A small network was shown many inputs. Here are its activations along a few directions, one row for each input.
In each table, some parts of the input vary, and every possible input appears once, in random order.
A made-up example of a description, with smaller parts first: line(6) and (point or line(11) or (values(3) and ring(8))).
Shared parts are said once, and a part with two or three values counts as separate values.
In the rows, 128 means zero.

Other details of the inputs shift rows strongly along two fixed directions, in all tables alike. That doesn't count.

Rows:
x1: [117 151 126 115 116 125 118 145 135 129 129  99 174 137]
x2: [101  84 156 145  90 128 151  85 136 174  86  66  29 165]
x3: [105  72 134 136 113 124 135  91 137 196 112 101   5 142]
x4: [139 140 128 104 118 138 109 139 126 142 153 120 159 114]
x5: [134 151 119 118 116  94 109 153 133 137 130 137 158 108]
x6: [107 130 111 113 134 115 114 124 116 114 127 100 182 117]
x7: [121 105 110 158 174 158 156 121 111 101 128 183 105 126]
x8: [131 151 111 111 118 114 114 147 138 139 137 127 161 117]
x9: [141 134 136 166 144 143 161 129 137  78  97 154 115 158]
x10: [ 65  80 131 102  76  58  99  92 131 203  84  46  98 136]
x11: [155 131 155 161 138 150 159 119 127  79 109 150 112 156]
x12: [144 148 137 112 110 114 109 136 131 139 142 129 158 109]
x13: [135 142 127 102 126 138 103 141 122 144 161 128 152 115]
x14: [122 117 121 109 140 132 107 122  97 143 158 145 164 102]
x15: [126 129 146 108 119 106 111 123 115 114 133 107 175 127]
x16: [137 115 138 156 160 160 163 104 112  68 120 134 114 140]
x17: [145 139 126 162 147 143 161 135 146  93 111 170  99 134]
x18: [149 149 138 114 111 102 108 143 124 138 141 133 154 106]
x19: [145 149 130 107 113 122 113 137 129 140 148 123 157 115]
x20: [139 130 117 155 155 166 160 139 140  97 122 161  98 139]
x21: [123 139 103 107 138 122 102 152 134 147 158 136 153 113]
x22: [135 131 116 152 161 165 153 140 137 100 130 168  91 140]
Each input here is: values(2) and (point or line(4) or line(6)).
The inputs of x6 and x16 match in every part but the values(2) part. If x7 is changed in the same way as x6 into x16, which row does it become?
Answer: x14
Change only the line(6) part in x17. List by row number the other rows that result.
Answer: x5, x8, x20, x21, x22
Change only the line(4) part in x15. List by row number the other rows that result.
Answer: x2, x11, x16

Rows:
x23: [140 122 142 159 130 160 168 117 140 113 107 125  60 150]
x24: [134 151 122  74 110 108  72 151 129 171 178 122 193  98]
x25: [128 167 122 103 112 110 100 165 137 129 140 117 203 121]
x26: [144 133 116 163 185 161 168 132 129  46 124 171 122 139]
x27: [154 124 125 175 163 167 169 129 128  88 117 196  78 133]
x28: [120 128 121  96 131 119  96 138 110 157 169 125 165 105]
x29: [143 140 141 111 110 127 120 125 132 133 137 114 147 120]
x30: [122  96 134 158 148 165 167  95 125  99 107 125  72 148]
x31: [109 108 115 145 108 128 139 119 147 180 101 121  47 135]
x32: [147 123 135 163 151 137 160 123 131  86 109 157  80 137]
x33: [112 130 124 106 121 119 104 125 118 128 133  97 188 131]
x34: [ 85  76 106 134 117 122 134  94 129 183  97 108  55 132]
x35: [140 164 118 110 147 113 110 154 116  94 159 140 214 102]
x36: [124 116 143 113  98 115 111 109 118 158 123  93 121 119]
x37: [151 175 115  99 142 144  99 175 130 122 183 152 196 109]
x38: [152 141 127 174 161 155 178 141 149  72 111 163  73 149]
x39: [123 112 142 145 115 117 148 114 145 133  95 127  80 148]
x40: [143 157 136 125 144 134 126 142 110  83 148 140 205 128]
x41: [122 151 129  90 101  89  79 149 119 145 140 109 214 107]
x42: [ 84  79 117 124  96  98 121  95 124 212 102  94  61 120]
x43: [146 162 136 102 118 115  94 149 112 110 151 124 223 118]
x44: [124 107 142 176 155 146 179 111 127  86  93 155  71 156]
x45: [ 89  88 119 104  66  79  98  99 143 243 103  79  65 117]
x46: [112  94 133 115 107 114 106 111 122 191 131 109  74 122]
x47: [122 145 130  85 106 108  90 131 107 147 159  92 212  98]
x48: [ 86  96 137 111  61  84 106 102 141 221  91  41  76 147]
x49: [126 150 117 121 154 136 121 148 122  79 139 145 208 126]
x50: [140 130 146 136 118 127 139 119 136 119 115 124 119 148]
x51: [160 141 116 153 206 196 162 148 117  42 164 205 143 135]
x52: [159 133 135 170 160 147 176 127 147  70 112 172  74 145]
The inputs of x51 and x24 match in every part but one. If x34 is changed in the same way as x51 into x24, which row does it become?
Answer: x45
Describe the family of inputs behind these rows.
Answer: line(5) and (values(2) or line(4))
Change only the values(2) part in x46. List by row number the other rows that result.
Answer: x27
